A small network was shown many inputs. Here are its activations along a few directions, one row for each input.
In each table, some parts of the input vary, and every possible input appears once, in random order.
Descriptions start from the smaller parts, as in this example, which fits no table here: one of 6 places along a line, together with either a single point or one of 11 places along a line or (one of 3 separate values, together with one of 8 places around a ring).
Shared parts are said once, and a part with two or three values counts as separate values.
In the rows, zero is written as 128.

Other details of the inputs vary at random and push rows far along two fixed directions, the same in every table; ignore that.

A family of inputs:
x1: [141 123 116 135 129 132 138 126 120 120 132 131 128 138]
x2: [140 120 109 132 130 134 130 122 126 120 139 126 128 145]
x3: [132 129 133 127 121 129 131 124 127 131 127 126 129 127]
x4: [128 129 123 129 138 129 128 123 126 124 136 131 126 137]
x5: [130 127 121 127 136 127 132 126 125 125 133 134 129 135]
x6: [137 119 113 138 119 132 127 120 122 127 143 125 131 139]
x7: [ 94 153 159 107 160 124 116 140 139 147 134 117 112 111]
x8: [138 122 123 134 119 132 130 123 123 127 133 127 133 133]
x9: [139 124 113 134 125 135 133 126 126 121 138 129 125 144]
x10: [131 123 122 134 122 128 131 126 119 126 128 127 133 129]
x11: [126 125 128 128 129 125 123 119 122 130 140 121 128 127]
x12: [126 120 124 130 126 124 124 126 121 128 136 129 132 126]
x13: [122 130 136 120 126 127 125 125 134 133 124 123 125 122]
x14: [133 119 117 132 123 131 124 120 125 127 136 124 132 135]
x15: [126 125 126 125 127 129 120 128 131 129 126 127 128 125]
x16: [135 125 123 134 117 131 131 127 124 126 126 129 134 131]
x17: [134 120 121 135 124 129 130 122 118 128 136 125 133 132]
x18: [125 124 129 130 130 126 123 122 125 129 137 122 130 126]
x19: [139 130 120 135 126 132 136 131 127 125 122 132 129 140]
x20: [139 140 154 113  88 131 146 147 178 112  37 162 131 104]
x21: [129 127 125 130 121 129 127 122 126 131 136 124 126 132]
x22: [136 126 113 132 129 132 129 127 130 124 127 130 128 143]
x23: [132 118 117 131 118 130 124 125 127 124 127 130 132 134]
x24: [100 154 161 113 158 126 121 142 131 147 136 119 114 112]
x25: [134 121 110 135 138 125 129 124 116 126 146 126 131 142]
x26: [130 123 126 130 126 126 123 125 127 124 126 130 130 125]
x27: [ 92 146 161 115 148 120 110 143 133 149 139 113 116 102]
x28: [136 123 117 133 134 129 130 123 124 119 140 127 127 138]
x29: [132 120 115 132 122 131 125 122 124 125 133 125 133 135]
x30: [ 92 145 164 113 151 119 114 142 127 149 134 114 118  98]
x31: [ 92 145 166 112 149 118 112 141 136 144 128 117 118  96]
x32: [132 134 125 127 125 134 134 130 137 124 120 137 123 137]
x33: [145 122 113 137 126 135 136 125 119 120 138 129 129 145]
x34: [133 120 124 129 123 125 130 124 126 126 130 130 134 126]
x35: [130 122 125 127 127 123 124 127 125 126 129 131 131 123]
x36: [137 124 124 132 119 131 128 129 126 125 120 133 132 129]
x37: [134 131 116 135 128 132 130 129 129 126 132 129 125 142]
x38: [120 132 141 118 129 121 128 128 132 133 125 126 127 115]
x39: [128 123 125 129 124 124 129 127 125 126 128 128 134 125]
x40: [129 124 124 131 128 126 128 121 115 133 142 121 129 130]
x41: [150 139 149 118  88 132 163 147 175 105  22 168 134 114]
x42: [ 96 145 162 116 149 122 113 142 128 150 137 114 119 103]
x43: [126 125 127 131 125 126 126 125 127 125 128 126 132 125]
x44: [135 122 117 130 135 127 133 126 121 122 143 128 129 135]
x45: [131 125 127 130 125 127 126 128 123 127 123 130 130 124]
x46: [134 124 115 136 135 128 129 123 123 122 137 128 129 141]
x47: [130 125 119 134 119 130 127 126 126 127 134 127 131 133]
x48: [133 132 127 129 130 130 136 130 127 126 121 135 126 134]
Description of these inputs: one of 6 places around a ring, together with either one of 3 separate values or one of 5 places along a line.
Q: The inputs of x20 and x45 match in every part but the place on the ring of 6. If x37 is changed in the same way as x20 into x45, which row does it become?
A: x41
Q: The inputs of x15 and x36 match in every part but the place on the ring of 6. If x23 is changed in the same way as x15 into x36, which row does it become?
A: x42
Q: Change only the place on the ring of 6 in x34. List by row number the other rows that result.
A: x6, x8, x14, x17, x18
Q: Change only the choice among 3 separate values in x7. List by row number the other rows that result.
A: x2, x22

A family of inputs:
x49: [125 120 118 133 126 126 119 128 120 131 137 126 131 129]
x50: [147 123 132 120  85 127 145 132 163 109  51 158 142 116]
x51: [130 141 113 132 166 135 131 135 121 125 155 128 114 157]
x52: [132 118 121 134 127 124 127 125 112 127 143 130 134 127]
x53: [128 122 125 136 129 126 121 129 119 127 136 125 133 122]
x54: [131 115 115 130 125 129 121 119 122 126 149 119 129 133]
x55: [129 121 121 134 121 128 125 124 116 135 136 122 132 133]
x56: [126 125 130 134 135 126 122 125 109 137 146 115 130 123]
x57: [124 125 123 130 119 129 118 124 128 130 133 128 128 129]
x58: [134 136 109 127 166 133 135 128 121 122 154 127 116 158]
x59: [126 127 135 130 129 124 131 125 113 134 140 124 132 122]
x60: [134 118 115 134 119 133 121 124 125 127 144 123 129 135]
x61: [ 54 175 221  80 164 110 105 155 172 163  95 111 105  56]
x62: [123 130 128 131 123 129 120 120 125 138 141 122 126 132]
x63: [155 117 130 125  86 126 154 128 151 102  62 161 144 119]
x64: [128 148 120 132 163 136 139 135 122 133 153 122 111 155]
x65: [124 118 124 133 138 122 120 122 112 128 148 116 133 123]
x66: [157 122 124 130  83 140 149 128 152 111  80 147 135 134]
Q: The inputs of x57 and x61 match in every part but one. If x60 is changed in the same way as x57 into x61, which row does it become?
A: x54
Q: Describe the family of inputs behind these rows.
A: one of 3 separate values, together with either a single point or one of 5 places along a line
Q: Change only the place on the line of 5 in x62. List by row number the other rows that result.
A: x55, x56, x59, x66

A family of inputs:
x67: [129 126 137 131  96 136 122 130 143 127 107 131 128 117]
x68: [175  76  37 180 138 134 123  93  52 105 228 119 147 190]
x69: [ 15 169 198 103 229 108  55 145  94 212 247  35  97  69]
x70: [136 139 132 117 129 140 137 128 149 123 114 126 118 135]
x71: [139 141 132 132 128 132 144 138 134 121 102 146 127 137]
x72: [132 143 140 114 121 135 143 135 158 123 104 138 117 133]
x73: [123 127 128 117 121 130 121 130 155 120  95 136 129 126]
x74: [129 119 136 129 114 120 132 118 121 127 120 133 137 114]
x75: [137 125 139 125 131 122 140 140 133 116 100 138 134 111]
x76: [165  96  48 165 134 144 126  91  81 115 222 113 130 203]
x77: [134 144 137 127 130 131 149 143 135 127  97 148 124 132]
x78: [131 122 143 122 112 118 134 121 129 129 103 129 140 108]
x79: [125 130 143 122 138 119 139 144 128 124 112 139 131 107]
x80: [115 133 159 114 115 114 134 132 134 135 102 132 136  99]
x81: [119 124 114 128 128 126 116 121 138 123 131 130 126 134]
x82: [137 125 131 130  90 136 123 132 142 129 106 134 131 122]
x83: [136 141 133 128 134 131 146 137 134 127  99 137 126 132]
x84: [127 125 117 122 116 127 121 127 146 121 113 141 128 133]
Q: Describe the family of inputs behind these rows.
A: one of 3 separate values, together with one of 6 places around a ring
Q: The inputs of x69 and x78 match in every part but the place on the ring of 6. If x82 is changed in the same way as x69 into x78, which row does it become?
A: x80
Q: Change only the choice among 3 separate values in x77. List by row number the other rows that result.
A: x71, x83
Q: Change only the choice among 3 separate values in x75. List by row number the other rows that result.
A: x68, x79
